Each row below is a small network's average activation on inputs in which a field has the value named, seen along a few directions.
Related values have similar rows: they may be neighbours, one step apart, or belong to one group.
In the rows, 128 means zero.

Other fields shift rows strongly along two fixed directions, in all tables alike. That doesn't count.

Values of W:
w2: [156 110 179  90 110 145 139 116 146 117 125 142  75  71]
w4: [124 127 106 137 131 121 126 132 101 108 120 129 157 168]
w11: [162 137 142 100 108 128 162 122 122 104 120 145 112 116]
w1: [ 96  89 173 149 153 143  58  98 143 197 130  96 116 103]
w5: [115  93 170 145 157 135  53 127 159 199 133 109  98  84]
w12: [165 176 114 107 109 121 189 152 137  80 136 156 101 107]
w3: [112 163 100 143 135 121 160 142 120 105 129 137 159 148]
w9: [107 161 100 155 141 116 156 132 108 123 120 124 171 173]
w10: [140  93 131 113 103 129 115 111 127 118 127 126 103 119]
w7: [173 121 112  82  80 121 175 133 143  72 153 152  73  97]
w8: [ 92 175  68 181 162 112 137 153 112 141 125 115 222 204]
w6: [ 94  93 141 134 147 144  67 118 118 171 118 105 148 145]
The values of W form a line.
List every value one step from w1, in the order listed.
> w3, w9
List every value one step from w6, in the order listed.
> w4, w11

Values of V:
v3: [127  92 176 112 118 142 138 118 115 131 116 130 118 124]
v5: [107  74 132 172 161 129  16 120 133 196 134 104 123 122]
v2: [165  82 173  89  80 119 137 119 186 102 156 137  16  27]
v1: [163  99 132  83  93 130 134 136 128  98 126 142  96 115]
v7: [ 99 160  96 178 178 131 112 142 134 179 138 120 188 156]
v6: [ 91 113 175 149 172 159  67 108 117 179 116 108 137 124]
v10: [139 113 152  95  85 133 174  94 133 108 134 123  82 100]
v9: [135 239  45 142 131  94 244 179 121  72 142 155 189 176]
v8: [146 197 123 105 115 119 187 140 123  57  92 148 136 134]
v4: [107 111  76 155 148 124  71 122  90 159 126 113 195 202]
Each value of V is a pair of two hidden parts, and every pair occurs once (2 first parts, 5 second parts).
v3 and v8 share the first part; v3 and v10 share the second. Which value has the first part of v10 and the second part of v8?
> v6
v5 and v7 share the first part; v5 and v2 share the second. Which value has the first part of v2 and the second part of v7?
> v9
